Each row below holds a small network's activations on one input, seen along a few directions.
In each table, some parts of the input vary, and every possible input appears once, in random order.
A made-up example of a description, with smaller parts first: one of 5 places around a ring, together with either a single point or one of 9 places around a ring or (one of 2 separate values, together with one of 6 places along a line).
Shared parts are said once, and a part with two or three values counts as separate values.
(in the rows, 128 means zero)

Other details of the inputs vary at random and push rows far along two fixed directions, the same in every table; ignore that.

A family of inputs:
r1: [182 116  97 153 197 132  75  85 107 157 121]
r2: [166 137  84 142 170 159  72 100 101 134 108]
r3: [ 46  85 169 116 130  66 142 127 168 127  97]
r4: [137 109 126 147 178 121 102  91 122 154 114]
r5: [121 111  98 138 166 139  90 108 134 134 100]
r6: [233 165 126 142 111 179 117 144  72 116 164]
r7: [191 183 131 123  71 170 179 177 101 110 193]
r8: [ 48 112 164 135 129  67 152 139 154 125 113]
r9: [168 142  84 131 152 175  93 126 101 128 151]
r10: [172 132  76 133 157 160  56 116 108 152 144]
r11: [141 165 145 112  63 150 199 172 124 106 175]
r12: [242 156 121 128 109 188 116 151  83 120 175]
r13: [140 122 109 153 161 107 102  91 137 124 120]
r14: [ 47 102 169 136 124  68 151 137 169 127 102]
r15: [177 132  89 168 183 120  72  68 102 122 120]
r16: [186 127  88 149 177 133  61  69  96 124 124]
r17: [ 43 107 158 133 124  62 160 125 178 125 102]
r18: [ 56  96 169 109 111  75 157 127 151 124  84]
r19: [ 91 117 122 119 131 137 130 135 152 131 112]
r20: [178 117  94 135 177 132  59  82 117 131 142]
r21: [ 70 124 114 112 145 115 118 131 147 137 110]
r22: [ 82 146 158  86  29 148 206 199 136 130 117]
r23: [ 89 128 126 109 115 133 141 146 155 133 101]
r24: [113 156 189 116  37 132 222 197 129 108 135]
r25: [ 91 115 129 138 141  89 129 106 160 122 118]
r26: [ 68 108 175 123 108  87 159 150 160 125 115]
r27: [169 144  75 132 172 167  70 113  99 134 146]
r28: [135 162 131  91  66 182 172 189 136 125 150]
r29: [ 86 104 132 111 139  93 125 112 143 127 126]
r30: [120 105  97 143 174 137  82 102 136 132 113]
r31: [ 88 154 157  73  20 160 215 221 137 132 156]
r32: [ 93 107 130 132 138  93 126  98 155 124 106]
r33: [167 179 158 122  43 161 210 183 113 105 156]
r34: [143 112 133 149 158 110  95 114 123 131 120]
r35: [207 190 149 130  46 184 188 185  92 105 175]
r36: [ 49 104 166 122 139  87 169 124 149 148 114]
r37: [160 124  73 143 195 153  45  90 120 140 123]
r38: [162 113  80 154 185 157  61  92 115 134 113]
r39: [202 130 111 147 164 143  75 102  82 125 134]
r40: [186 135  96 134 154 146  78  92 115 125 155]
r41: [ 47 109 163 139 119  69 152 131 173 125 107]
r42: [178 163 114 109  87 199 149 171 115 123 148]
r43: [ 89 119 123 122 128 137 138 140 136 126 124]
r44: [147 151 163  98  64 153 186 186 112 112 174]
r45: [ 79 118 115 124 149 111 108 114 142 136  78]
r46: [145 156 133  92  45 182 175 198 125 135 149]
r47: [233 179 108 121  72 237 153 177  74 112 169]
r48: [100  97 140 122 143  94 110 111 146 130 101]
r49: [ 47  95 155 112 113  75 154 115 174 122  92]
r50: [137 106 115 129 158 112  90  93 134 129 115]
r51: [132 142 128 147 132 116 126 130 120 121 151]
r52: [188 123 105 133 164 140  69 101 107 132 149]
r53: [ 88 108 128 131 144  91 121  96 158 126 118]
r54: [124 118 105 139 170 102  97  84 128 125 138]
r55: [ 66 108 162  98 104  91 164 146 147 123 124]
r56: [180 125 105 171 184 125  60  95 107 131 129]
r57: [ 78 118 174 113  93 104 204 155 142 141  95]
r58: [ 52 101 166 106 102  78 166 125 158 120  87]
r59: [136 132 139 134 135 119 121 137 113 124 150]
r60: [247 180 131 129  94 215 158 154  62 135 179]
r61: [ 92 117 144 152 134  90 128 117 151 124 108]
r62: [200 170 154 109  69 202 192 177 102 135 189]
r63: [138 124 111 161 167 102  95  94 134 128 116]
r64: [137 128 128 125 143 128 142 132 114 148 142]
r65: [ 78 112 122 129 139 119 125 118 139 126  79]
r66: [ 85 110 128 118 139  93 124 104 143 122 126]
r67: [141 120 105 149 166 106  93  75 119 123 111]
r68: [ 95 101 138 129 159  97 133 113 148 154 109]
Description of these inputs: one of 4 places along a line, together with either one of 2 separate values or one of 5 places along a line or one of 10 places around a ring.
Question: Changing only the place on the line of 4 turns r9 into r5. The same change can be made to r44. Which row results?
Answer: r12
Question: Changing only the place on the line of 4 turns r36 into r60. The same change can be made to r11. Which row results?
Answer: r15
Question: Which other rows does r23 become when the place on the line of 5 takes its other values? List them by row number.
Answer: r5, r38, r42, r46
Question: Which other rows does r68 become when the choice among 2 separate values takes its other values? List them by row number.
Answer: r62
Question: Which other rows does r2 become when the place on the line of 5 takes its other values? List them by row number.
Answer: r22, r45, r47, r65

A family of inputs:
r69: [175 133 116 137 152 141  92 118 107 130 149]
r70: [106 124 135 124 130 110 139 121 135 128 129]
r71: [104 124 127 125 124 122 129 134 136 131 107]
r72: [108 124 133 124 121 108 134 122 136 120 124]
r73: [102 121 129 121 129 122 130 135 133 137 114]
r74: [165 134 104 139 155 160  99 117  99 132 134]
r75: [169 135  97 134 147 157  93 113 117 129 138]
r76: [167 134 100 132 149 155  92 117 110 138 141]
r77: [102 122 130 130 129 129 135 129 131 124 106]
r78: [103 118 128 117 128 125 131 129 142 135 121]
r79: [192 171 168 103  30 185 217 189 105 111 158]
r80: [107 127 136 128 132 110 142 124 136 130 129]
r81: [175 136 110 138 146 141  91 114 108 120 143]
r82: [174 133 112 133 150 141  92 116 106 127 149]
r83: [103 125 126 125 126 123 130 135 133 129 105]
r84: [114 120 142 134 126 109 133 129 139 125 120]
r85: [109 116 137 121 125 108 131 125 135 126 130]
r86: [103 117 126 116 133 127 134 129 147 133 123]
r87: [111 121 142 129 125 110 128 130 138 122 121]
r88: [107 125 138 135 133 110 142 126 135 131 129]
r89: [108 127 132 128 125 110 138 120 138 121 122]
r90: [111 120 144 135 131 110 136 130 135 132 126]
r91: [102 121 130 120 127 124 130 133 135 138 116]
r92: [112 117 145 130 131 109 134 130 137 131 126]
r93: [106 121 135 120 126 108 134 123 134 126 131]
r94: [171 171 147  87  35 201 206 203 119 118 180]
r95: [169 135  98 135 145 156  92 114 115 130 136]
r96: [109 123 140 136 133 108 139 130 135 132 127]
r97: [105 120 124 120 128 127 133 128 149 126 117]
r98: [102 122 128 120 130 123 131 136 131 136 111]
r99: [103 123 128 124 122 124 129 132 138 131 110]
r100: [188 129 122 140 150 141 108 103  99 135 129]
r101: [109 128 136 139 128 110 141 125 138 124 122]
r102: [112 122 142 139 126 110 135 129 138 125 120]
r103: [168 137  98 136 144 155  91 116 112 131 134]
r104: [173 144 105 146 150 141 102 108 109 125 144]
r105: [111 125 138 140 128 108 139 129 138 125 121]
r106: [110 119 135 125 120 108 130 124 137 119 123]
Question: Changing only one part turns r95 into r78. The same change can be made to r79. Which row results?
Answer: r100
Question: What do these inputs look like to the network?
Answer: one of 2 separate values, together with either a single point or one of 8 places along a line or one of 10 places around a ring
Question: Which other rows does r94 become when the place on the line of 8 takes its other values? List them by row number.
Answer: r73, r74, r76, r78, r86, r91, r98
Question: Which other rows does r99 become when the choice among 2 separate values takes its other values? List them by row number.
Answer: r91

A family of inputs:
r107: [166 130 105 163 175 134  78 102  98 133 118]
r108: [169 115  97 141 165 148  73  93 112 134 110]
r109: [ 12  85 142 132 175  53 114 104 181 140  91]
r110: [132 145 155 117  68 142 173 165 126 107 125]
r111: [ 16  82 140 123 162  49 108  96 188 128  87]
r112: [190 142  91 131 157 172  84 125  91 136 170]
r113: [196 139  88 122 145 168  77 117  98 123 166]
r114: [130 151 146 119  72 143 184 152 135 104 134]
r115: [201 138  86 120 147 174  83 116 104 132 153]
r116: [135 127 107 162 174 120 100  92 119 129 116]
r117: [118 144 144 101  83 161 177 169 124 139 134]
r118: [206 150 102 150 152 171  94 125  86 138 134]
r119: [153 132 179 113  81 114 178 146 124 117 157]
r120: [118 119 107 147 164  94  93  89 137 118 115]
r121: [111 115 182 127 116  87 171 135 132 133 137]
r122: [124 156 145 124  85 137 184 168 129 117 150]
r123: [135 143 151 110  70 147 174 166 129 117 117]
r124: [120 150 142 122  81 140 174 171 133 125 161]
r125: [140 130 106 139 137 120  98 110 131 122 144]
r126: [ 83 117 142 104 113 126 162 155 149 141 121]
r127: [ 86 121 143  98  96 126 156 140 146 132 106]
r128: [ 75  82 117 151 199  91  80  81 143 152  69]
Question: Changing only one part turns r115 into r126. The same change can be made to r110. Which row results?
Answer: r107
Question: What do these inputs look like to the network?
Answer: one of 2 separate values, together with either a single point or one of 10 places around a ring
